Each row below holds a small network's activations on one input, seen along a few directions.
In each table, some parts of the input vary, and every possible input appears once, in random order.
Descriptions start from the smaller parts, as in this example, which fits no table here: one of 6 places along a line, together with either a single point or one of 11 places along a line or (one of 3 separate values, together with one of 5 places around a ring).
Shared parts are said once, and a part with two or three values counts as separate values.

Other details of the inputs shift rows strongly along two fixed directions, in all tables alike. That doesn't count.

A family of inputs:
x1: [ 56  -9  -1 -30   1  81 -34 -37  28  -4  -2 -64  10]
x2: [ -5 -48  15  -4  11  -5  23  36 -32  45 -29   9  24]
x3: [-58 -26  19 -38  50  23  30 -13 -59  62  32  32  33]
x4: [-22  14 -19  27 -10 -82  54  11  25 -54   4  17 -32]
x5: [  9  43 -27  45 -35 -19 -28  28  42 -69  -7   3 -21]
x6: [ 11  10 -27  49 -43  22 -27  31  28 -27 -16 -17 -13]
x7: [-33 -15  34 -61  66   8  25 -18 -51  41  18  34  41]
x8: [ 29  20 -13  36 -37 -25 -16  41  36 -53 -38  -2 -11]
x9: [-23  31 -39  53 -36  13 -21  12  23 -42  18   4 -19]
x10: [ -45  -10    9   -5   25 -101   91    4  -13  -17    5   43  -14]
x11: [ -2  19 -35  63 -52  -5 -19  39  32 -44 -11  -6 -26]
x12: [ 13  38 -12 -18  10  83 -58 -32  14 -20  28 -21  17]
x13: [ 14 -17  15 -48  34  41   7 -34  -6  20  18 -38  14]
x14: [ -7 -33  41 -61  57   5  16   9 -50  56  -7  10  45]
x15: [-31 -12   4 -14  24  39  -3   1 -29  41  25   0  20]
x16: [ 21   0  24 -20   0   3 -40 -36 -24  55  -4  17   1]
x17: [  -5  -39   17   -3   13 -103   83   38   -7   -4  -34   18  -10]
x18: [ -32  -20   12   -2   21 -105   85   25  -10   -9   -2   25  -15]
x19: [ 58   4   3 -24  -3  94 -65 -14  17   3 -17 -44  30]
x20: [ 42  16   4 -22 -17  58 -57 -89  13  30  26 -34 -21]
x21: [  9  31 -27  77 -79 -24 -45  -2  24 -11  -7  16 -51]
Each input here is: one of 3 separate values, together with either a single point or one of 6 places along a line.
Q: Changing only the choice among 3 separate values turns x2 into x1. The same change can be made to x6. Which row results?
A: x17
Q: List by row number the other rows that have the choice among 3 separate values in common with x19.
A: x5, x7, x8, x12, x14, x16
Q: Change only the choice among 3 separate values in x7. List by row number the other rows that result.
A: x3, x10

A family of inputs:
x22: [  9  18  -9 -11   5  26  -5 -21  23 -23  28 -38  -7]
x23: [ -9 -10  13  -3  -4 -12   5  -3 -21  24  -9  30   3]
x24: [ 10  48   1 -11   8  25 -54  -2   8 -36   4  18  20]
x25: [ 12  13  -4  11 -25  34 -42 -12   5   4  -2  -4  -3]
x26: [-32   1   2  -6  21 -15  29 -11 -13   9  25  14   2]
x27: [ 32  -2   1   3 -16  28 -37   4  15  -3 -18 -25  -2]
x28: [ 29   3   0  -3 -18  34 -24 -20  16  -7 -14 -13  -3]
x29: [  9  24  -6   1 -11  25 -33 -29   7  -2  21 -10 -15]
x30: [-31  -2   1  -6  17 -13  25  -4 -17  12  20   9  -5]
x31: [ -1   8 -12  16 -10  45 -36  16   4   5  11 -24   1]
x32: [ -3 -11  12   1  -2 -13  -1   8 -23  34 -14  24  11]
x33: [ -7  16 -21   8  -3  35 -25 -13  11  -7  24 -19  -6]
x34: [ -8  46 -50  80 -62 -32  -6  12  54 -84   2   8 -48]
x35: [-10  -9   5 -17  24 -19  39  -9  -3  -2  13  -3   5]
x36: [-16  -9   9 -21  22 -20  39 -12  -3  -5  16  -5   0]
x37: [-22 -13   0   5   5  -1  21   7 -19  19  -1  24  12]
x38: [ 14 -27  22 -20  14 -12  15   8 -20  36 -27   8  18]
x39: [  7 -13  13 -16  13 -23  23 -13  -9  10 -10   9   1]
x40: [ -6 -25   8 -11   9  -4  33   6 -10   5 -10   6  10]
x41: [ -9 -13   6 -18  21 -18  36  -1  -7   2   8  -7  -1]
x42: [ 22  10  -1  -8  -9  24 -18 -34  17 -17   3 -19 -11]
x43: [-14 -16   7 -17  17 -14  39 -11  -8  -3   7   0  -1]
x44: [-16  19 -16   7  -7  39 -14 -32  10 -17  29 -10 -12]
x45: [-17  -4  12  -9   7 -22  13 -19 -20  17   9  24  -7]
x46: [-34  46 -26  53 -17 -85  24  69  26 -97 -19  53 -13]
x47: [ 11 -22  19 -14   4 -15  12   8 -12  20 -26   4   7]
x48: [ 34   4   0  -2 -14  25 -30   1  15   1 -16 -27  -2]
x49: [-10 -14  11 -13  17 -19   7 -10 -27  37   1  26  11]
x50: [ -5  13 -18  67 -55 -88  20  40  17 -37 -36  51 -31]
x51: [ 25   6  -6  -6  -8  23 -26 -26  19 -12  -3 -21  -6]
x52: [  4  30  -6 -22  26  39 -19  11  18 -56   4  -6  30]
x53: [ 17  16  -4  10 -22  31 -45  -3   5  10   1 -12  -3]
x54: [ 14  -3  -7  -1  -9  46 -13  -3  15 -13  -2 -29   5]
x55: [ 16  -7  -7   3  -7  44 -21   8  14 -10  -3 -33   5]
x56: [ 18  12  -4  15 -21  29 -53  10   3  12   0 -16  -3]
x57: [-28 -13   3   1   5  -1  22   4 -19  15   2  22   6]
x58: [ 15  -7  -1 -12   3  44 -11   3   6   4   1 -35  11]
x59: [-21 -14   2   6   6  -1  16  17 -20  23  -3  16  14]
x60: [  5  15  -3  -2  -4  29 -26 -36  -1   7  16   2  -3]
x61: [ -7   7  -8   0  -2  48 -18  -8  -2  10  15 -10   5]
x62: [ -8 -21  20  -7   8 -11  -6  15 -33  43 -10  18  12]
x63: [ -6 -19   2 -16  22 -18  28   8  -6   7   3  -9   5]
x64: [-32 -11  -2  -3  14 -11  20  -3 -15  12  13  15   1]
x65: [-29 -20  10  -8  14   2  20  12 -29  30   1  15  14]
x66: [ 31  19 -17  16 -24  -3 -27  -4  34 -31  -8 -23 -21]
x67: [-13  -8   8  -6   7 -23   4 -10 -18  22   3  23  -1]
x68: [  1  -7  19 -24  17 -30  24 -17  -5   5   2   2  -4]
x69: [ 19  10  -7  20 -23  32 -51   4   5  10  -5  -7   2]
x70: [-13  29 -15   3   0  29 -16 -23  16 -15  39 -22 -14]
x71: [-25 -19   5   5   7  -1   8  27 -22  22  -1   9   9]
x72: [-12   4  12  -9  13 -27  13 -16 -14  18  14  21  -1]
x73: [ 34   7  -1  -3 -15  30 -27 -10  16  -3 -13 -20  -3]
x74: [  7  12  23 -36  37 -22   0  18  -9 -18 -20  26  31]
x75: [ -5 -21   0 -11  20 -14  30   2  -6   5  -1   0  12]
x76: [  0 -25   6  -6  10  -4  27  18  -9  12 -14  -1  17]
x77: [  6  -6  16 -20  18 -29  23 -14  -4   8  -1   4   2]
x78: [-13   7  14 -14  14 -32  10 -10 -14  19  20  12  -8]
x79: [  9   1 -14  -5   0  34 -10 -20  19 -20  11 -28  -1]
x80: [ -5   6  -7   3  -3  48 -25   2  -2  12  13 -19   7]
x81: [ 27  13  -1 -10  -5  21 -21 -26  17 -12   5 -26 -12]
x82: [ 17 -25  16  -6   6 -17   4  23 -12  26 -29   3  11]
x83: [  2 -29   7  -2  12  -5  20  29 -11  15 -15  -5  16]
x84: [ -9 -16   4 -13  19 -13  38  -7  -7   0   4   2   5]
x85: [ -2 -21   7 -12  12  -7  30  15  -9  10  -9  -2   9]
x86: [  9  14  -6  -5  -3  25 -38 -22   1  13  16 -10  -4]
x87: [ -4  -7  13  -5   0 -15   3   5 -22  31  -7  23   3]
x88: [-20 -18   3   9   8  -1   8  29 -22  26  -3  12  14]
x89: [ 19  21 -37  73 -60 -37 -10  59  57 -75 -25 -22 -38]
x90: [ -7  12 -22  11  -4  38 -22 -19  10  -7  20  -9   2]
x91: [-37  26 -25  58 -35 -89  42  26  29 -62   5  29 -46]
x92: [  6  -4  19 -26  21 -33  21  -8  -5  11   4  -5  -4]
x93: [-18   3  14 -12  11 -28  13 -19 -14  15  18  19  -8]
x94: [ 18  -1 -11   2  -8  47  -9 -11  15 -12  -2 -18  10]
x95: [ 28   0  -3 -11   2  26 -23 -25  11   3  -4 -17   5]
x96: [ 15   0 -10  56 -44 -99  17  71  27 -39 -49  12 -35]
x97: [ 12 -26  20 -20  12 -11  20  -1 -19  31 -25  16  16]
Q: What is each input in this table made of?
A: one of 4 separate values, together with either a single point or (one of 3 separate values, together with one of 6 places along a line)
Q: Changing only the choice among 4 separate values turns x82 into x69. The same change can be made to x95. Which row results?
A: x49
Q: Changing only the choice among 4 separate values turns x62 into x27. The same change can be made to x50. Which row results?
A: x97
Q: Change only the place on the line of 6 in x45. List by row number the other rows that result.
A: x23, x25, x62, x67, x93
Q: Change only the choice among 3 separate values in x83. List by row number the other rows that result.
A: x55, x89
